A small network was shown many inputs. Here are its activations along a few directions, one row for each input.
Each table varies a few parts of the input and shows all the possible inputs, shuffled.
Descriptions start from the smaller parts, as in this example, which fits no table here: line(4) and (point or line(9) or (values(3) and ring(8))).
Shared parts are said once, and a part with two or three values counts as separate values.
(in the rows, 128 means zero)

Other details of the inputs shift rows strongly along two fixed directions, in all tables alike. That doesn't count.

A family of inputs:
x1: [ 79 106 159  93  70 129 121 122 161 122 122 104]
x2: [ 66 174 204  54  68 123  88  95 166 165 121  81]
x3: [134 125 121 145 137 126 139 125 136 128 107 151]
x4: [126 152 138 135 128 120 128 112 134 157 101 140]
x5: [147 166 120 161 154 118 128 114 120 163 113 164]
x6: [128  98 146 118 137 135 142 148 131 110 151  84]
x7: [ 96 133 133 110 114 117 126 121 137 125 114 103]
x8: [ 95  37 126 100  57 149 131 154 131  80 134  91]
x9: [175  70  86 160 141 148 147 155  85 101 117 144]
x10: [ 90 112 166  86  65 135 112 121 135 139 121  91]
x11: [136 218 167 120 150 106 116  85 153 198 106 158]
x12: [124 224 155 119 150 107 109  88 151 186 126 151]
x13: [137 156 141 130 124 126 115 115 119 161 130 141]
x14: [126  91  88 129 120 136 152 140 132  90 130 127]
x15: [159  86  60 156 136 145 151 152  85  96 145 135]
x16: [116 207 189  88 137 113  98  91 174 170 123 138]
x17: [146 109  90 141 147 130 143 141  98 107 120 124]
x18: [171 147 112 142 181 124 131 129 106 126 122 148]
x19: [102 213 184 103 134 106  88  94 144 178 123 123]
x20: [155 144 110 155 181 116 167 136 131 133 136 124]
x21: [ 61 170 217  65  80 117  68 105 158 153 133  83]
x22: [ 74  32  90 123  71 140 138 165 122  51 143  82]
x23: [133 218 177 113 176 102 102  93 161 168 113 153]
x24: [118 107 109 136 102 131 134 132 118 128 132 127]
x25: [ 82 124 160 100  98 123  99 129 147 112 138 101]
x26: [ 88  42 140 104  91 142 147 164 148  71 157  56]
x27: [206 159 111 158 190 129 138 122 102 154 121 183]
x28: [156 111 118 152 135 139 122 140  99 128 127 147]
x29: [145  51  61 150 120 150 150 165 101  64 155 130]
x30: [172 170 126 127 169 129 126 116 120 147 128 155]
x31: [165 103  57 171 181 125 165 146 109  87 121 157]
x32: [167 133 109 169 165 130 131 134 113 131 125 175]
x33: [100 137 149 119 102 124 116 117 151 138 134 133]
x34: [156 127 128 137 133 136 118 132 107 138 140 147]
x35: [175 148 102 147 167 134 128 129 103 131 144 159]
x36: [129  80  72 133 113 140 158 144 111  93 127 116]
x37: [147 121 129 141 140 132 130 130 128 128 112 151]
x38: [155 137  99 174 163 125 141 129 120 132 120 176]
x39: [ 63  76 122 105  64 130 121 144 127  92 133  73]
x40: [176 124  95 165 159 134 146 132  94 137 107 158]
x41: [152 156 127 151 190 113 161 128 153 132 140 135]
x42: [119 105 137 121 130 130 149 145 130 117 143  80]
x43: [ 98  96 142 120  76 138 112 135 116 128 124 103]
x44: [147 167 107 147 163 120 134 116 137 136 137 165]
x45: [ 69 101 179  84  52 135  96 128 155 122 142  94]
Description of these inputs: ring(5) and (point or (values(2) and line(4))).
Q: Changing only the ring(5) part turns x38 into x43. The same change can be made to x44. Which row results?
A: x15
Q: Changing only the ring(5) part turns x2 into x16. The same change can be made to x17. Which row results?
A: x23
Q: List by row number the other rows that have the ring(5) part in common with x7.
A: x4, x5, x11, x12, x20, x24, x36, x39
Q: Change only the ring(5) part in x19. List by row number the other rows that result.
A: x21, x22, x25, x39
Q: Change only the values(2) part in x10. List by row number the other rows that result.
A: x13
